These are the activations of a small neural network, seen along a few directions. Each row is one input.
In each table, some parts of the input vary, and every possible input appears once, in random order.
A made-up example of a description, with smaller parts first: one of 5 places around a ring, together with either a single point or (one of 2 separate values, together with one of 4 places along a line) or one of 9 places around a ring.
Shared parts are said once, and a part with two or three values counts as separate values.

Other details of the inputs vary at random and push rows far along two fixed directions, the same in every table; ignore that.

Rows:
x1: 9 -5 24 13 10 -1 7 -13 -16 20 16 27 36 6
x2: -5 -3 41 2 20 13 12 3 -7 4 0 11 23 9
x3: 1 6 21 -18 4 13 14 4 9 1 -5 -3 2 10
x4: -4 10 -53 23 -33 -30 -35 -3 -17 0 5 0 -1 -27
x5: 5 -13 32 -16 27 23 20 3 17 3 -5 5 -4 20
x6: -4 -9 13 12 15 1 1 -5 -11 3 2 16 14 2
x7: -7 15 -24 -16 -18 -2 -10 12 16 -11 -12 -28 -37 -6
x8: 14 -2 19 -28 14 21 25 3 28 0 2 -7 -18 21
x9: 11 -9 3 17 3 -6 0 -13 -17 12 20 25 31 1
x10: -12 1 -7 22 -6 -17 -10 1 -22 -1 0 -1 18 -15
x11: -10 6 -26 -13 -11 -4 -8 10 13 -17 -13 -31 -38 -8
x12: -4 -4 -27 8 -7 -10 -12 1 -1 -13 -7 -17 -21 -15
x13: 2 4 -5 -3 -11 -1 -3 -2 2 1 0 0 -2 2
x14: 4 26 -25 -24 -27 1 1 10 20 -7 -5 -27 -28 -5
x15: -8 -8 10 29 9 -13 -9 -8 -26 7 5 14 29 -9
x16: 2 0 -42 20 -24 -25 -24 -9 -16 1 9 12 8 -18
x17: 0 -7 25 -23 22 24 19 8 23 -5 -10 -11 -24 17
x18: -5 15 0 -20 -9 9 6 13 15 -7 -11 -16 -18 4
x19: 10 -16 0 22 7 -10 -3 -13 -15 11 12 27 29 -3
x20: 0 -6 20 -6 15 14 10 -2 7 -1 -2 6 0 14
Description of these inputs: one of 4 places along a line, together with one of 5 places along a line.
The inputs of x14 and x2 match in every part but the place on the line of 5. If x8 is changed in the same way as x14 into x2, which row does it become?
> x17
Which other rows does x6 become when the place on the line of 5 takes its other values? List them by row number.
> x9, x11, x16, x20
Start at x10 and move only the place on the line of 4, one step at a time. The first step leads to x15. Which rows follow, in order?
> x11, x12

Rows:
x21: 11 5 -13 -17 -7 7 0 1 19 -1 3 -5 -19 10
x22: -10 -6 1 27 3 -19 -19 -14 -27 3 7 3 11 -9
x23: 4 -11 -26 18 -2 -14 -12 -4 -8 2 2 5 -1 -14
x24: -13 6 -17 20 -12 -14 -20 4 -15 0 -2 3 10 -18
x25: -11 22 -41 1 -31 -17 -22 12 0 -7 -10 -18 -18 -19
x26: -14 -8 42 3 23 13 4 -10 -8 0 -1 11 7 19
x27: -2 4 34 -8 8 15 12 0 -3 7 -1 19 20 13
x28: -13 4 14 -16 6 10 -1 0 13 -11 -10 -23 -32 14
x29: -6 1 -36 -9 -14 -3 -13 10 15 -13 -14 -22 -36 -10
x30: -4 0 -7 -29 3 14 8 15 31 -16 -19 -34 -47 4
x31: 0 1 -53 3 -22 -14 -23 2 8 -8 -7 -12 -30 -16
x32: 11 -5 -16 22 -6 -12 -15 -16 -19 11 16 35 29 -2
x33: 6 20 -45 -2 -39 -17 -16 0 5 -2 1 -19 -15 -17
x34: -9 1 12 -19 7 14 5 13 21 -13 -18 -20 -24 10
x35: 13 -6 7 11 1 -7 11 -11 -13 13 21 13 29 0
x36: -3 2 53 -21 31 23 35 11 8 1 -7 -8 6 16
x37: -5 -14 -1 35 7 -20 -14 -5 -28 5 3 17 33 -16
x38: 18 -10 34 -13 23 20 31 -2 10 6 10 2 6 22
x39: 14 0 -27 12 -13 -14 -10 -7 -6 6 13 6 5 -7
x40: -9 -3 18 22 11 -4 -3 1 -20 8 2 12 29 -9
x41: -6 -14 17 0 20 13 6 -1 0 -1 -7 15 4 10
x42: 2 20 7 -44 -9 20 23 21 30 -13 -12 -43 -39 9
x43: 9 4 -10 -2 -11 -8 2 -6 3 7 12 1 5 1
x44: -4 -6 -32 35 -12 -32 -25 -2 -29 -5 3 -1 17 -32
x45: 4 6 -54 -2 -27 -12 -23 -1 9 -11 -2 -3 -27 -11
x46: 4 7 28 -18 2 19 13 -5 11 5 -1 13 9 18
x47: 8 0 29 -19 10 18 17 -5 15 9 7 10 7 22
x48: -1 -4 -2 -21 8 19 7 3 24 -9 -13 -6 -29 13
x49: -14 -1 -3 31 -2 -12 -16 -3 -28 5 2 24 33 -14
x50: -3 22 -16 -26 -24 4 -3 15 19 -8 -10 -25 -29 -1
x51: -7 -12 51 1 34 10 15 -9 -11 1 5 -3 7 14
x52: 3 1 43 -7 15 13 20 3 -3 11 2 9 22 11
x53: 2 -23 45 -1 39 17 27 0 -2 2 0 7 12 11
x54: 13 -5 8 -24 10 16 23 6 26 -8 -1 -18 -29 13
x55: 9 -10 -1 6 6 0 -2 -7 -1 6 7 18 6 5
x56: 11 2 24 -7 5 7 21 -4 0 8 9 -1 15 8
x57: -12 12 2 -4 -5 4 -1 7 0 -2 -10 3 2 0
x58: 3 17 -38 -19 -31 -4 -12 0 19 -7 1 -9 -23 -1
x59: -7 15 12 -24 2 12 13 16 18 -6 -15 -23 -19 6
x60: -7 -5 1 34 5 -19 -10 -2 -34 7 9 13 37 -23
x61: 7 3 -6 22 -14 -15 -13 -14 -22 16 14 26 36 -9
x62: 8 -22 -9 35 10 -18 -5 -12 -27 9 13 21 26 -17
x63: -10 -12 24 11 17 6 2 -1 -9 -1 -7 18 21 8
x64: 9 4 -52 2 -25 -17 -17 1 9 -7 3 -13 -28 -15
The inputs of x46 and x56 match in every part but one. If x32 is changed in the same way as x46 into x56, which row does it become?
> x38
Describe the family of inputs behind these rows.
> one of 4 places along a line, together with either a single point or one of 10 places around a ring
Start at x45 and move only the place on the line of 4, one step at a time. The first step leads to x55. Which rows follow, in order?
> x64, x54
Which other rows does x25 become when the place on the ring of 10 takes its other values? List them by row number.
> x21, x24, x29, x31, x34, x47, x50, x55, x61
Which other rows does x52 become when the place on the ring of 10 takes its other values? List them by row number.
> x23, x30, x33, x37, x39, x40, x43, x59, x64
Which other rows does x51 become when the place on the line of 4 takes its other values? List them by row number.
> x22, x26, x28
